These are the activations of a small neural network, seen along a few directions. Each row is one input.
Each table varies a few parts of the input and shows all the possible inputs, shuffled.
Descriptions start from the smaller parts, as in this example, which fits no table here: line(4) and (point or ring(9) or (values(2) and ring(5))).
Shared parts are said once, and a part with two or three values counts as separate values.

A family of inputs:
row 1: [ 24   8 -41  38  -7  29 -34  -4  -6 -62  44]
row 2: [  7   8  58   5 -12 -14  10 -32  45  37 -23]
row 3: [ -3  11 -11 -71  46 -54  13  27 -51  37  30]
row 4: [ -2 -12 -11  46 -21  44 -17 -10  27 -20 -23]
row 5: [  6  25  20 -24   9 -44  17 -30  -6  22   0]
row 6: [  3   3  14 -22  11 -73  12 -10 -16  25   7]
row 7: [-47  24 -26 -13 -47  13  39  55 -42 -24   3]
row 8: [-11 -10  19 -43  78 -20  19  21 -15  48 -17]
row 9: [-29   1 -17  19 -41  40   2  10   9   7 -36]
row 10: [  1  16  -3 -51  48 -58  22   6 -31  25  22]
row 11: [ 18  21  20 -19 -11 -47  17 -39   5  20   5]
row 12: [ -9 -10  13 -57  81 -11  14  40 -33  53 -15]
row 13: [ 32  -6 -28  51   1  35 -25 -14 -31 -56  63]
row 14: [ 10  11  29  -3 -21 -51  20 -44  30  17  12]
row 15: [  2  -2  40  -8  13 -13   7 -28  19  46 -31]
row 16: [  0 -12 -11  53  -4  52 -41   6  22 -35 -10]
row 17: [ 15   8 -33  37 -27  13 -30 -11   5 -58  31]
row 18: [-41  -3 -22   5 -35  46  27  35 -16   4 -35]
row 19: [  3   9   9 -43  30 -58  12 -10 -35  21   2]
row 20: [ 29  -7 -21 -91  -5 -61 -24  23  73 -25 -15]
row 21: [-61  -5 -16  -2 -36  49  35  67 -29   4 -26]
row 22: [ 12  18  35   0 -26 -54  13 -38  29  13  12]
row 23: [-12   3  -5  32 -30  38 -16   2  21 -15 -36]
row 24: [ 27 -38  10  71  26  93 -32  -7 -27 -26  65]
row 25: [-10 -23  27 -33  58 -21  17   7 -13  48 -29]
row 26: [ -3  -9  44   1   0 -16   9 -32  39  39 -29]
row 27: [ 14 -32 -11  71  21  72 -36   2 -14 -28  32]
row 28: [ 18 -29  -2 -80  19 -24 -33  35  84  -3 -58]
row 29: [-26  21 -37  -6 -52   8  32  23 -30 -22   1]
row 30: [  4  25 -23  16 -47   3  -2 -15   7 -41   4]
row 31: [  8 -22 -30  54  11  69 -38   6  12 -32   8]
row 32: [ 42  -9  -1  55   9  56 -26 -15 -41 -56  95]
row 33: [-14 -20  34 -11  36 -34   5   4   0  53 -28]
row 34: [ -6  -3  31 -13  23 -15  15 -14   4  49 -34]
row 35: [ 16  17 -22  31 -36   5 -11 -17   9 -49  11]
row 36: [-14  23 -32   6 -60   4   8  -1  -7 -18  -1]
The inputs of row 17 and row 16 match in every part but one. If row 3 is changed in the same way as row 17 into row 16, which row does it become?
Answer: row 12
What is each input in this table made of?
Answer: values(2) and (point or line(8) or line(9))
A walk changes only the line(8) part. It starts at row 2 and steps to row 26. List the rest of the walk in order.
Answer: row 15, row 34, row 33, row 25, row 8, row 12

A family of inputs:
row 37: [ 33 -13   6  26  25   7 -28 -27  13  -6  22]
row 38: [ -9 -12 -21  66  -8  91 -17  23 -34 -45  35]
row 39: [-33   2  17 -41  -4 -31  21  16  15  32 -51]
row 40: [-34  12   7 -51 -18 -44  34  17   6  26 -35]
row 41: [ 26 -16  19 -10  63 -15 -15  -6 -10  24  27]
row 42: [ 27  -2   9 -15  52 -28  -8 -13 -21  19  35]
row 43: [  4  16  -5  23 -48  -3  -4 -30  33 -14  -5]
row 44: [-20  17 -34 -16 -56   8   8  27  16 -27 -28]
row 45: [ -6   4  27 -46  32 -47  27  -1 -25  43   1]
row 46: [ -4   0 -34  59 -20  73 -11  19 -45 -57  40]
row 47: [ -6  -6  30 -39  43 -32  19   3 -12  55 -14]
row 48: [  6   2   2  30 -33  11  -9 -27  40 -11 -22]
row 49: [-21  -2 -22  -7 -41  20  -1  29  23 -20 -43]
row 50: [ 36  -2   1  21  12  -9 -18 -31   0 -20  38]
The inputs of row 42 and row 41 match in every part but one. If row 40 is changed in the same way as row 42 into row 41, which row does it become?
Answer: row 39
What is each input in this table made of?
Answer: values(2) and (point or ring(6))

A family of inputs:
row 51: [ 24 -18 -10  26   7  24 -18  -5  -6 -21  49]
row 52: [  7  -5 -17  13 -39  27 -10  13  14 -43   0]
row 53: [-25  11  11 -66  14 -45  35  25  -9  54 -33]
row 54: [ -8   1 -14  34 -19  41  -8   2   4 -12 -17]
row 55: [  7   0   2  27 -23  29   2  -2 -11 -32  19]
row 56: [  5   6  38 -54  30 -67  12 -29  15  53 -18]
row 57: [-27   8   4 -72  12 -48  24  34   9  41 -44]
row 58: [ -4  -8  20 -61  57 -44  17  24 -20  51  -3]
row 59: [ 18  -5  37 -52  48 -71   5 -25  18  52  -3]
row 60: [-16   6  19 -62  40 -39  22  17 -22  54 -18]
row 61: [  2   9 -24  16 -36  19 -17  12   7 -53   2]
row 62: [  7  18 -21  27 -29  28  -6   5  -6 -36   3]
row 63: [ 16   5  -5  28   5  40 -13  -6  -6 -14  17]
row 64: [ -7  12 -17  35 -22  21  -4  -9 -15 -33  22]
row 65: [ -4  -4  -8  43  -8  31   5  -2  -2 -15  12]
row 66: [-12   1  -5  40  -5  38  -8  -7  -6 -16  -7]
row 67: [ -4  13  32 -57   5 -70  26 -18  31  55 -32]
row 68: [  2  -5 -18  25 -34  28   7  -4  -3 -30   3]
row 69: [ -7   7  40 -46  18 -75  28 -22  17  50 -29]
row 70: [ 23 -15 -10  39  22  26 -23   1  -3 -12  31]
row 71: [ -4   7  20 -59   4 -80  14 -11  44  42 -49]
row 72: [ -2  -8 -22  18 -27  34  -5   8  21 -34  -9]
row 73: [ -6   2  -7  25 -25  39  -7   0   2 -14  11]
row 74: [-30   5  18 -56  26 -48  37  19 -23  50 -28]
row 75: [ 11  10 -22  31 -10  18 -18 -12 -21 -30  33]
row 76: [-17 -15 -11  27 -30  33 -18  11  16 -28 -15]
row 77: [ 17 -11 -18  33  -9  25  -8 -11 -11 -18  28]
row 78: [ 11 -25   5  33  17  33 -28  -1 -10 -17  22]
row 79: [  0  -5   1  34   4  38 -22  -3 -11 -13   8]
row 80: [ 24   1 -18  32   9  16 -24  -4 -11 -29  46]
What is each input in this table made of?
Answer: line(5) and (values(2) or line(4))
The inputs of row 55 and row 77 match in every part but the line(5) part. If row 74 is changed in the same way as row 55 into row 77, which row does it become?
Answer: row 60
Which other rows agree with row 80 in the line(5) part? List them by row number.
Answer: row 51, row 58, row 59, row 70, row 78
Change only the line(4) part in row 75. List by row number the other rows that result.
Answer: row 63, row 77, row 79

A family of inputs:
row 81: [ 31  -2 -11  65 -20  42 -29 -31   7 -54  44]
row 82: [ -3   5   2 -38  16 -39   8   6 -16  18  -5]
row 83: [  2  -8 -43  69 -25  91 -23  24 -29 -63  31]
row 84: [  7   1  13 -29  40 -31   1  -7  -6  27   4]
row 85: [-16  -1  15 -17  -6 -19  11  -2  17  26 -31]
row 86: [  0   1   6 -52  17 -44  18  12  -6  23  -5]
row 87: [  5  -7  24 -31  30 -34   4  -5  21  31 -12]
row 88: [  6  -2  19 -27  28 -26   0 -15  16  24 -15]
row 89: [ 16   6 -21  61 -50  37 -24 -23  21 -58  24]
row 90: [ 23   8 -32  53 -30  36 -17 -10 -19 -64  53]
row 91: [ 13 -18 -29  79  -2  93 -32  12 -23 -56  38]
row 92: [ 36  -1 -19  63  -7  43 -30 -23 -15 -56  61]
row 93: [-16  15  -2 -42 -11 -34  14  10  11  14 -24]
row 94: [  1  -3  21  -9  31  -9   5  -5 -18  26  10]
row 95: [ -9   3   2 -23   4 -13  15   6 -21  20   2]
row 96: [  0  -8  24  -9  15  -5   7 -13   5  32 -14]
row 97: [ -7  -4  19 -37   0 -38   7   4  24  27 -34]
row 98: [-10   4  12 -30  -4 -29   7  -6  25  19 -34]
row 99: [  2  -3  14 -14  36 -18   3  -5 -14  28  12]
row 100: [-22   7   6 -22 -17 -16  22  11   1  14 -22]
row 101: [ -6   4   2 -34  15 -35  17   9 -18  17  -4]
row 102: [  3  -3  24 -18  28 -28   5 -10  10  32 -12]
row 103: [ -7   7  -1 -22  15 -28  14   8 -20  20   1]
row 104: [  8  -2  15 -21  36 -31   1  -5 -12  30   8]
row 105: [-10   1  14 -27  -8 -24  12   1  18  27 -33]
row 106: [ 13  15 -34  50 -59  40 -13 -10   2 -64  30]
row 107: [ -6 -12 -30  76 -41  89 -27  11   9 -57   2]
row 108: [-19  11   0 -24 -13 -23  23  12   0  21 -23]
row 109: [  9  -6  17 -35  39 -36   2   1  -1  29   7]
row 110: [-15   7   2 -46  -7 -39  19  19  17  20 -24]
row 111: [-18   9  -2 -34  -8 -31  17  10   2  15 -26]
row 112: [  2  -4  24  -9  22 -16   6 -10   5  32  -9]
row 113: [ 10 -18 -24  80 -12  96 -35   2  -3 -52  21]
row 114: [ -9   0 -45  66 -46  90 -19  23  -7 -64  11]
row 115: [-16  -1  20 -12 -10 -14  12  -1  17  21 -30]
The inputs of row 100 and row 94 match in every part but one. If row 114 is changed in the same way as row 100 into row 94, which row does it become?
Answer: row 91
What is each input in this table made of?
Answer: ring(5) and (values(2) or line(5))
Change only the ring(5) part in row 106. List by row number the other rows that result.
Answer: row 81, row 89, row 90, row 92

A family of inputs:
row 116: [-17 -10 -21  10  21  18  -5  34 -63  -1  19]
row 117: [-50   9 -13 -11 -56  -6  25  22  43  12 -69]
row 118: [ 18  -8 -11  76 -16  52 -33 -40  15 -44  35]
row 119: [ 29  -3  56 -18  36 -82  24 -62  -4  55  23]
row 120: [ 29 -10 -20  77 -15  41 -47 -23   8 -56  26]
row 121: [-15   3   7  19  18  39   2  19 -66   8   9]
row 122: [-19   5   0  12  21  31  -2  24 -64   8  19]
row 123: [-39   9 -34 -22 -61  -9  10  29  41  12 -66]
row 124: [-45  30 -35  12 -49  37  23  18 -28 -18 -16]
row 125: [ -7   4  23 -85 -16 -68  11  10  49  12 -50]
row 126: [ 48 -11 -25  38 -19  52 -40 -16  22 -68  58]
row 127: [-38  18 -40   4 -51  28  19  38 -17 -26  -2]
row 128: [ -1   5 -29 -17  24  23 -10  41 -64 -20  25]
row 129: [ 30 -11  13  73 -18  65 -26 -34  23 -40  41]
row 130: [ -1 -21  27 -25  95   8  -2   6 -34  60   0]
row 131: [-23  10  37 -50 -14 -55  27 -22  41  46 -69]
row 132: [ 32 -12   5  87 -18  57 -30 -35   9 -44  18]
row 133: [-35  15 -21  33 -54  36  38  18 -28  -7 -16]
row 134: [ 22 -14 -26  67 -15  44 -45 -33  16 -51  41]
row 135: [ 47  19  25 -58  47 -94   5 -42  -2  28  38]
row 136: [-27   7 -36 -48 -62  -6  17  42  49 -16 -57]
row 137: [-27  20 -43 -13 -49  28  26  39 -20 -52   2]
row 138: [  6 -26  17 -35  98  -9  -6  31 -23  49  19]
row 139: [-24   4  32 -41 -12 -69  27 -10  39  42 -68]
row 140: [ 34   6  46 -33  42 -95  14 -38   3  40  40]
row 141: [ 35  -1   6  79 -16  55 -33 -18  15 -50  30]
row 142: [-15  10  29 -60 -17 -71  13   6  50  39 -48]
row 143: [ 33  23  50 -28  43 -83  11 -53  -1  55  28]
row 144: [ -4 -31  17 -25  95  -4   1  13 -32  57   5]
row 145: [ 19 -34  -3 -57  96 -13   1  30 -34  30  16]
row 146: [ 49 -10 -32  55 -19  44 -42 -18   6 -72  32]
row 147: [-43   5   1 -18 -60   8  26  24  54  17 -64]
What is each input in this table made of?
Answer: line(4) and (values(2) or ring(6))
The inputs of row 136 and row 117 match in every part but the line(4) part. If row 146 is changed in the same way as row 136 into row 117, which row does it become?
Answer: row 141
Change only the values(2) part in row 141. List by row number the other rows that result.
Answer: row 118
Change only the values(2) part in row 126. List by row number the other rows that result.
Answer: row 146
Which other rows agree with row 130 in the line(4) part? List them by row number.
Answer: row 119, row 121, row 129, row 131, row 132, row 133, row 147
Which other rows agree with row 116 in the line(4) part? List them by row number.
Answer: row 120, row 123, row 127, row 134, row 138, row 140, row 142

A family of inputs:
row 148: [-32  12  18 -43  -9  -7  31  10  17  22 -22]
row 149: [ -2   9 -10   0 -12 -25  -2  -7  33   6 -27]
row 150: [ 35 -17   7   6  -3 -15 -31 -12  11   3  26]
row 151: [-12 -17   8 -22  21 -14   7  27 -26  25  -4]
row 152: [-22   0  -6 -14  30  -7  12  17 -16  13 -20]
row 153: [ 15 -13 -45  81 -78  91 -28  17 -24 -98  41]
row 154: [  8   8  -3   7  33   4  -6 -13 -23  -1  22]
row 155: [ -1   3  16   4 -16 -21  15 -14  18  14 -15]
row 156: [ 17 -19  13  18  42   8  -9   1 -21  10  14]
row 157: [-24  20   0 -50 -13  -9  33   7  23   9 -26]
row 158: [ 19  13   3  15   7  -5 -21 -34   9  -4  10]
What is each input in this table made of?
Answer: point or (values(2) and ring(5))
Change only the values(2) part in row 156. List by row number the other rows that result.
Answer: row 154
